These are the activations of a small neural network, seen along a few directions. Each row is one input.
In each table, some parts of the input vary, and every possible input appears once, in random order.
Descriptions start from the smaller parts, as in this example, which fits no table here: ring(5) and (point or (values(2) and line(4)) or ring(9)).
Shared parts are said once, and a part with two or three values counts as separate values.
(in the rows, 128 means zero)

Other details of the inputs vary at random and push rows far along two fixed directions, the same in every table; ignore that.

Table:
R1: [175 125  85 121  63 155 100 126  91 118 127]
R2: [137 240  31 143  90  97 210  21 169  53  12]
R3: [ 87 132 144 144 169 157 106 152 149 135 151]
R4: [ 86 114 143 154 154 117 111 157 145 130 150]
R5: [ 98 107 165 126 158 108 114 159 151 134 142]
R6: [103  97 165 144 152 101 142 151 138 155 145]
R7: [ 93 109 150 141 160 129  99 159 168 126 140]
R8: [142 235  46 118  90  71 218  11 166  61  15]
R9: [181 119  96 114  63 144 113 124  83 127 126]
R10: [ 42 242  97 141 194  71 215  45 214  72  33]
R11: [180 118  82 117  64 161  89 116 113 120 127]
R12: [196  93 117 101  56 111 127 126 109 114 133]
R13: [ 92 112 155 134 158 119 102 161 159 124 143]
R14: [176 114  86 114  62 164  97 113 115 111 135]
R15: [110  95 177 123 155 103 133 155 151 149 138]
R16: [188 131  89 132  72 174 100 118  99 105 139]
R17: [ 92 130 158 130 167 136 121 152 132 142 152]
R18: [107 112 167 136 173 130 137 142 121 157 137]
R19: [178 121  86 111  64 151  92 117 104 118 130]
R20: [189  94 106 122  54 110 135 125  96 122 142]
R21: [ 89 118 156 119 166 129 115 146 138 146 145]
R22: [ 86 111 138 161 157 128 108 155 155 132 147]
R23: [102 121 164 123 169 125 136 152 129 151 152]
R24: [ 99 117 157 127 171 120 131 157 121 162 133]
R25: [105 109 165 119 168 120 126 143 137 171 133]
R26: [200 120 112 112  75 141 131 118  80 122 140]
R27: [105 117 170 127 165 130 140 147 132 158 148]
R28: [ 91 109 153 147 154 107 123 156 138 140 149]
R29: [100 109 162 112 168 119 129 146 135 154 145]
R30: [181 119  86 134  71 172  98 116  96 107 133]
R31: [180 122  90 128  71 161 101 118  86 106 136]
R32: [102 114 163 130 167 123 137 151 125 169 129]
R33: [186 134  94 125  72 163 103 120  90 104 141]
R34: [ 99 136 159 138 178 138 119 150 123 140 147]
R35: [ 95 125 154 140 175 136 118 147 120 141 141]
R36: [191  99 115  98  61 136 131 108  99 135 133]
R37: [177 129  93 118  62 160 106 121  99 106 146]
R38: [102 113 158 115 172 116 122 149 134 163 137]
R39: [112 123 173 134 176 131 139 145 124 156 143]
R40: [ 64 234 112 147 203  57 245  45 186  84  28]
Each input here is: line(5) and (values(2) or ring(6)).
- Changing only the line(5) part turns R6 into R4. The same change can be made to R15. Which row results? => R13
- Change only the values(2) part in R7. List by row number the other rows that result. => R22
- Start at R32 and move only the line(5) part, one step at a time. The first step leads to R24. Which rows follow, in order? => R9, R1, R2

Table:
R41: [ 80 111 150 137 186 149  99 160 135 159 157]
R42: [117 174  96 138 131 113 176  85 151 103  68]
R43: [153 127 129  88 105 148 109 125 129 116 136]
R44: [153 135 120 120 117 143 122 126  94 122 141]
R45: [ 86  93 167 134 168 121 104 158 147 159 153]
R46: [ 64 152 154 150 199  87 160 118 186 125  91]
R47: [115 185  86 128 138 108 162  82 146  95  76]
R48: [114 168 106 133 125  79 171  86 160  79  83]
R49: [155 125 131 114 105 122 138 135 103 131 142]
R50: [ 98 119 170 144 192 150 115 162 121 151 160]
R51: [ 89 115 158 155 182 149  92 170 142 134 162]
R52: [ 93 112 171 139 182 145 111 164 127 167 142]
R53: [158 111 131 109 106 116 124 125 106 135 127]
R54: [148 119 117 118  96 122 112 138 124 129 132]
R55: [165 106 135 121 108 123 130 124 113 136 125]
R56: [136 120 112 136  95 145 113 129 120 115 141]
R57: [121 174 103 147 121  94 176  94 168  85  87]
R58: [154 107 129 116 104 122 129 118 113 141 132]
R59: [160 123 131 100 106 155 115 122 136 117 133]
R60: [118 186 104 125 132 104 174  82 138 109  69]
R61: [132 178 111 132 130  94 187  85 155 111  75]
R62: [145 115 115 125  93 128 117 130 130 134 137]
R63: [123 192  97 127 140 108 165  78 139 102  76]
R64: [154 119 128 121 100 129 142 127 108 136 148]
R65: [146 130 107 125 108 143  97 129 115 120 131]
R66: [140 124 113 123 100 139 106 133 113 127 124]
R67: [ 77 114 161 142 173 138  96 174 133 139 156]
R68: [118 167 105 126 125  81 167  83 159  96  73]
R69: [156 123 130 130 109 147 135 128  98 130 133]
R70: [157 112 136 112 108 116 138 127 100 126 137]
R71: [140 120 110 117 104 140 115 132 106 131 124]
R72: [ 83 112 167 134 179 144 110 158 127 172 149]
R73: [147 119 116 134 101 146 112 131 119 127 122]
R74: [138 115 108 123 101 146 120 124 112 136 129]
R75: [141 126 106 138 104 149 105 125 121 108 148]
R76: [146 121 117 125  93 121 116 141 124 112 142]
R77: [146 124 124 125 105 146 135 121  98 134 140]
R78: [ 48 174 136 153 208 113 145 114 181 126 103]
R79: [145 120 117 141  99 146 114 135 119 111 134]
R80: [145 111 112 118  97 129 126 130 123 139 137]
R81: [152 129 113 124 111 149 114 117 107 135 136]
R82: [ 86 105 161 124 174 122 109 175 137 162 152]
R83: [115 158 100 126 127  88 181  75 159 105  78]
R84: [ 65 177 149 151 219 114 158 115 168 132  95]
R85: [143 116 116 132  91 128 120 133 130 118 148]
R86: [ 94  97 179 130 176 121 130 154 126 159 162]
R87: [ 72 157 167 146 208  86 188 114 166 125  98]
R88: [ 90 114 158 149 185 150  89 167 142 150 151]
R89: [163 119 133 126 105 130 143 133 108 132 140]
R90: [148 129 127 119 109 140 130 130  92 129 134]
R91: [150 104 120 110 104 117 121 129 113 129 128]
R92: [155 111 117 124 101 130 128 136 123 134 130]
R93: [155 115 120 130  97 129 118 136 130 129 130]
R94: [143 104 122 130  95 122 119 125 127 113 144]
R95: [153 119 124 117  99 128 129 126 116 145 137]
R96: [ 89 119 165 139 188 149 114 156 121 156 168]
R97: [156 124 126 111 103 121 125 133 110 139 131]
R98: [156  99 123 122 106 125 126 128 120 130 125]
R99: [153 122 107 130 114 152 113 128 114 125 129]
R100: [ 88 111 175 107 179 154 100 156 158 151 162]
R101: [144 131 108 132 106 143 100 134 114 103 143]
R102: [154 103 126 134  97 123 119 132 126 109 137]
R103: [138 119 110 129  96 145 111 125 119 132 129]
- Changing only one part turns R70 into R87. The same change can be made to R49. Which row results? => R89
- What do these inputs look like to the network? => values(3) and (point or (line(4) and line(5)))
- Start at R96 and move only the line(4) part, one step at a time. The first step leads to R77. Which rows follow, in order? => R64, R86
- Change only the values(3) part in R65. List by row number the other rows that result. => R78, R88
- Change only the line(5) part in R63. List by row number the other rows that result. => R44, R47, R65, R101

Table:
R104: [165 146 106 125 118 148 145 102 121 105 114]
R105: [159 153 110 121 110 135 134 106 120  97 119]
R106: [157 148 111 117 109 150 132  91 128 118 109]
R107: [ 82  83 186 141 198 155  65 212 110 191 182]
R108: [137 127  98 112  83 122 132 112 149 118 105]
R109: [163  73 152 119  90 182  69 185  62 153 208]
R110: [164  59 135  97  96 194  60 177  76 181 182]
R111: [150 131 113 123  89 125 126 102 155 105 113]
R112: [ 73  63 197 147 178 152  84 215 135 168 207]
R113: [ 57 144 155 169 185  95 150 135 179 134 112]
R114: [ 64 170 162 133 202 119 134 119 169 131 112]
R115: [167  59 144 108  93 171  38 175  91 148 198]
R116: [160  97 122 112  99  94 167  83 108 139 122]
R117: [157 141  94 133 112 139 142 111 111 130 100]
R118: [153 144 105 144 105 138 146 102 106 127 110]
R119: [149 148 107 132 105 146 159 104 108 111 123]
R120: [158 129 108 131  97 123 137 113 149  92 118]
R121: [ 51 166 146 122 197 116 140 128 162 144 105]
R122: [140 143 100 129  96 121 143 112 117  92 131]
R123: [ 60 141 145 160 194  96 146 144 184 138 102]
R124: [147 136  88 133 103 113 125 117 120 110 108]
R125: [147 152 110 140  97 126 136 106 105 119 113]
R126: [ 72 132 195 121 203  74 179 139 151 136  88]
R127: [ 66 155 146 142 210 104 140 133 172 107 121]
R128: [143 139  99 143  96 112 129 109 115 108 118]
R129: [135 137  88 105  96 121 122 108 129 112 110]
R130: [179 140 132  94  95  85 177 115 124 142 127]
- What do these inputs look like to the network? => values(3) or (line(4) and ring(6))
